A small network was trained on invented records. Each row is its activation on one of them, seen along a few directions.
After each row come some of the record's fields: G, S, H, N, V.
The largest differences between rows may come from other fields.
Strong random noise was added to every row along 3 fixed directions; ignore it. To show where, here is one row again and again, with new noise each time:
[ 186  247 -171  245  -14 -172  -40  -47  163   -4   64  330  102 -226
 -185  340  -16   44    9 -158  -90]
[  48  200    8  -44  147  100 -128   10  -30  -29  151  178   96  -20
   60  328  -89  -76  108  -64 -128]
[ -50  173  -30 -191   -3   66  -92 -163  -70   11  206   12  -66  -49
  -16  289 -158  -11   94  -99   55]
[ 136  234 -216  179 -131 -224   -7 -168  158   25   91  237   -5 -268
 -263  316  -54  100  -11 -192   36]
[ 198  279 -302  295 -201 -336   -7 -202  251   26   71  301  -15 -354
 -357  345  -42  147  -45 -245   64]

[ 260  413 -183  325 -278 -244 -265   -3  462 -104   77  224  -88 -200
    0  194 -218 -138   12 -190  159] | G is g2, S is s2, H is h3, N is n1, V is v8
[ 156  181  -46  188  333   14 -201  296  135  -88 -155  281  -23  -36
  150  346  144  125 -173    5 -247] | G is g2, S is s1, H is h1, N is n5, V is v3
[ -77  -42  178   -2   -8 -104  -70   -9 -165  103 -111 -115   43  -40
   60  -29  157  -34   31   50  164] | G is g2, S is s1, H is h1, N is n5, V is v5
[ 203  334   21  412  -81 -329 -219  138  309  -37 -139  230  -38 -155
 -146  345  -26   49  -82  -13 -212] | G is g2, S is s1, H is h1, N is n5, V is v8
[-229 -540  420 -274 -260  320  441  -24 -201  -31  -37 -126  137  238
 -109 -695  156  -40 -187 -122  193] | G is g1, S is s1, H is h1, N is n5, V is v1
[  79  746 -363  -61  -63  284 -749 -255  171 -103  479 -149 -105   41
  175  426 -425 -177  303 -371  270] | G is g2, S is s3, H is h1, N is n4, V is v1
[ 276   90  -80  583  377  -70  -27  364   45 -165  -16  411  259  -39
  144  249  220 -115   89  170 -547] | G is g2, S is s3, H is h3, N is n5, V is v2
[   2   65 -241 -155 -169 -480  -43 -219   36  179 -258  -24 -404  -12
 -270  251   50  134 -202  116 -107] | G is g2, S is s3, H is h1, N is n3, V is v4
[ 123   58  116  192  351  170  262  376 -283  -26 -180  -49  380   82
  230 -180  181 -106  154  350 -420] | G is g2, S is s2, H is h3, N is n1, V is v6
[ 261 -132  -94 -267  275  296 -320  134  200 -247  389  174 -277  -56
   28   -7   -6 -140   50 -312  168] | G is g3, S is s3, H is h3, N is n5, V is v5
[-219 -122  -72 -147   16  -11  147 -119 -229   -4  109 -282 -293  -28
    0  115   59   66  130   89   -9] | G is g2, S is s3, H is h3, N is n5, V is v2
[-408  101 -224 -365 -322  -21  -62 -425 -371   65  264 -495 -479  -63
   92  117 -293  173  234  -26  519] | G is g2, S is s3, H is h3, N is n5, V is v7
[-137  -90  368   79   80 -121 -104  119 -226  207 -235  -33  303   77
   27  110  -17 -178  172   99 -304] | G is g3, S is s1, H is h1, N is n5, V is v2
[-102  185  -42 -106   74  519 -347  -54  128  -82  288   10  164  118
  139  -33 -179 -126   33 -160   60] | G is g3, S is s3, H is h1, N is n4, V is v1
[-382  201  394 -854   55  426 -682 -185  -21 -115  328 -418 -451  321
  324  325 -555 -149  121  -98  242] | G is g3, S is s1, H is h1, N is n5, V is v8
[-247 -252   26 -431   45   42  277  -93 -222  129 -135 -269 -563  -31
 -100   -7   86  242 -215  -60  126] | G is g2, S is s1, H is h1, N is n5, V is v3
[-124    8  528 -146  -16 -108 -197   74 -208   26 -132   12  271  222
  241  133 -148 -318   91   90 -226] | G is g1, S is s1, H is h1, N is n5, V is v2
[  82  253   88  324  280  217  151   44 -186  -94   64 -119  415  110
  232  -52   22  -89  375  237  -35] | G is g2, S is s2, H is h3, N is n4, V is v6
[-293 -173  118 -548   86  191  193 -123 -412  175  -93 -298 -258  297
   82 -204  127  183  103  438  -30] | G is g2, S is s3, H is h1, N is n3, V is v6
[ -85  145  -57    4 -162  -29   49  -81  241  -79  122  -82 -214 -171
  -77  155  -92   18   28  -22  314] | G is g2, S is s2, H is h3, N is n1, V is v8
[-195 -241 -273 -156 -366 -171  469 -277   -5   51  115 -407 -600 -301
 -378 -156  112  457  -96   43  323] | G is g2, S is s3, H is h3, N is n5, V is v8
[ 273 -181  -73  427  153  343  -40  458  242 -252  -11  617  306   53
   85 -351  192 -170  -95 -129 -203] | G is g2, S is s3, H is h3, N is n5, V is v1
[ 220  455 -325  357   17 -588 -422   11  327   44 -265  137   42 -110
  -78  510 -157  -81  -32  -64 -249] | G is g2, S is s2, H is h2, N is n2, V is v4
[ -27  -82  -96 -342   -6  -56 -279  -96   82 -193  -96  -10 -359   15
   48  237 -118  -76 -140    4   17] | G is g2, S is s3, H is h3, N is n5, V is v4
[  88  -28  113  203  258  -72   63  177   -7  139 -484  157  259   32
   16   16  191 -200 -242  307 -677] | G is g2, S is s3, H is h1, N is n4, V is v4
[ 171   69 -430  312  -24 -415  325  -89   85  -81 -222  112 -269 -394
 -383   25  276  405  -27   25 -146] | G is g2, S is s3, H is h3, N is n5, V is v6
[ 292 -352 -275  410  335   97  481  396   30  -58 -226  380 -126 -176
 -138  -83  452  238 -170  -28 -251] | G is g2, S is s3, H is h3, N is n5, V is v3
[  37   60   -2  757  352 -190  257  301  -17  107 -164  178  496   68
    4   99  321   19  141  348 -458] | G is g2, S is s2, H is h2, N is n2, V is v2
[-146 -416  506 -189  -13   54  567  139 -490  123 -269 -238  347  192
   14 -496  270  140  -31  355 -212] | G is g1, S is s1, H is h1, N is n5, V is v6
[ -75   24  -84 -371  -64  -21  -76  -86 -110 -143   -2  -91 -257  -76
   31  -50 -178   69  -19   78   39] | G is g2, S is s3, H is h3, N is n5, V is v6
[  98   50 -200   50 -223 -148  145   16  157  -44  127   54   52   11
 -185 -243    5   35 -127 -258   65] | G is g1, S is s2, H is h3, N is n3, V is v1
[-150  221 -420   17  255  -41  -74 -144   65   76   40 -114 -423  -73
   33  201  -76  295  -81  -16  -21] | G is g2, S is s2, H is h2, N is n2, V is v3
[  97 -114 -270  -86  488  265   58  253   31 -174    3  251 -380  -83
  184  214  177  173  -84  -68 -240] | G is g2, S is s3, H is h3, N is n5, V is v3
[ 196  217 -291   44  272  233 -331   26  116 -319  127  174 -219  -46
  163  219  -17  133  158  -58  -63] | G is g2, S is s3, H is h3, N is n5, V is v6
[ 320  275 -556  496  -56   12   43 -263  363  -59  295   56 -205 -311
 -226  135  -79  284  -15 -386  429] | G is g2, S is s2, H is h3, N is n4, V is v3
[ -27 -306  566 -232   65  327  -29  296  -80  -22   24   63  134  224
  126 -158 -115 -196  -93  128 -104] | G is g3, S is s1, H is h1, N is n5, V is v8
[-167 -162   -7 -205  256  146  208    5 -243   61  159 -240 -165  156
  105 -283  235    6  158  133  224] | G is g2, S is s2, H is h3, N is n3, V is v5
[ 290   47  281  275  394   30  -40  516  -36 -134 -267  417  594   63
   38   43  141  -81   -6  186 -540] | G is g3, S is s1, H is h1, N is n5, V is v6
[  55  340  -52  200   39  -83  -91  178   41   61  210 -230   95   71
  147  246 -162   26  183  161  -79] | G is g2, S is s2, H is h2, N is n2, V is v8
[-353 -444  508 -452  118  544  643  170 -539   56  121 -527   -4  265
  291 -497   88 -218  227  331  143] | G is g2, S is s2, H is h3, N is n1, V is v8
[ -75  200  159   10 -286 -296 -218  -82 -174  141    2  -16  148  -22
  133  198 -282  -57   58  -82   55] | G is g1, S is s1, H is h1, N is n5, V is v7
[-184  212 -194 -139  -96 -188  202 -371 -192   54  134 -447 -230  -24
 -164   50 -147  293  223  122  306] | G is g2, S is s2, H is h2, N is n2, V is v6

Which values does each new row have?
[-305  201 -203 -310   68   73 -298 -156 -227  -83  235 -201 -360  -17
  228  290 -256   86  121   58   89] | G is g2, S is s3, H is h3, N is n5, V is v7
[ -39 -199  201 -286  -45  131  171   91 -120   27   61  199   65  240
  -13 -238   53 -170  -15  -36  -14] | G is g1, S is s3, H is h1, N is n3, V is v1
[ -71  420 -211  133  -79  -57 -173 -431  -19   80  302 -233 -194  -82
 -162  336 -191  -74  239 -100  180] | G is g2, S is s3, H is h1, N is n4, V is v2
[-172  -42  106  522   65  -90  678  -86 -269  109  -97 -235  365  -33
 -111 -270  241  -30  177  305  -93] | G is g2, S is s2, H is h3, N is n4, V is v2
[ 144 -156  190  413  102  392  430  494  -53 -244  109  234  751  158
  116 -356  284 -233   47  134   15] | G is g2, S is s2, H is h3, N is n1, V is v1
[-226   67   14 -154  147  271   62 -252 -172  -77  455 -519   18    1
  171 -136  -33  -10  162  118  415] | G is g2, S is s2, H is h3, N is n4, V is v5
[ 256 -290  315  195  497  271  292  615 -112  -52 -189  342  401  181
  294 -125  394   38 -203  120 -579] | G is g1, S is s1, H is h1, N is n5, V is v3
[ 154  152  308   48  160  121 -334  286  -61  -91 -183  118  422  177
  340  -35  -56  -76   42  106 -361] | G is g1, S is s1, H is h1, N is n5, V is v6
[ -24  -69  500 -378   78  476 -205  218 -153 -271  209   40  284  447
  342 -201 -140 -362  -29 -112  -43] | G is g1, S is s1, H is h1, N is n5, V is v1
[  52 -398  349 -189  226  215  338  272 -183  -27 -109   93   60  190
  162 -254  216   32 -304   86 -252] | G is g1, S is s1, H is h1, N is n5, V is v3
[ 243    9 -124 -392  508  577 -363  220  129 -394  386  267 -371  160
  476  251 -153  -29  -81 -266 -144] | G is g1, S is s3, H is h3, N is n5, V is v3
[ 262 -106 -269  593 -196 -488  299  -48  211  -41  -58  211   90 -293
 -315  -63  295  197 -155  -43 -248] | G is g1, S is s3, H is h3, N is n5, V is v2
[ -35 -508  -35    8  413  344  562  335 -345   21 -159   31 -173    7
  107 -262  404  174  -59  206 -173] | G is g2, S is s3, H is h3, N is n5, V is v3
[ 112  -97  -71  288 -458  -29  429 -128   32   77   87  114  274 -141
 -424 -480   24  -87 -135 -137  289] | G is g2, S is s3, H is h1, N is n4, V is v1
[ -39 -472  127 -318  226  144 -127  217  -19   17 -351  106 -107  113
    4   -6   68 -148  -32   -6 -209] | G is g3, S is s3, H is h3, N is n5, V is v4
[-162   -7  -42  112 -173 -389  228 -171 -112  292  -56 -300  117  -30
 -146  -57  -25   57  129   15  -67] | G is g1, S is s2, H is h2, N is n2, V is v2
[-185 -149  241   -6  231  289  577  113 -300  216 -131 -294   76   97
  123 -212  348   35  190  369 -279] | G is g2, S is s3, H is h1, N is n4, V is v8
[ 358  365 -161  488 -231  124 -217  -89  327  -10  328   74   63  -94
  -47  223 -109   65  162  -49  233] | G is g2, S is s3, H is h1, N is n4, V is v8
[ -38   29 -382 -168  295   91  -40 -118  -35 -137   72   36 -710  -92
   79  212   -4  199 -106  -71  -37] | G is g2, S is s3, H is h3, N is n5, V is v3
[-470 -447  512 -661 -500  -37 -138 -387 -299  196 -274 -396 -223  192
 -114 -187 -419 -141 -199  137  425] | G is g3, S is s1, H is h1, N is n5, V is v4
[ 180  165   68 -212  425  578 -797  284  344 -388  410  370 -174  160
  510  375 -333 -242  128 -116 -158] | G is g3, S is s3, H is h3, N is n5, V is v8
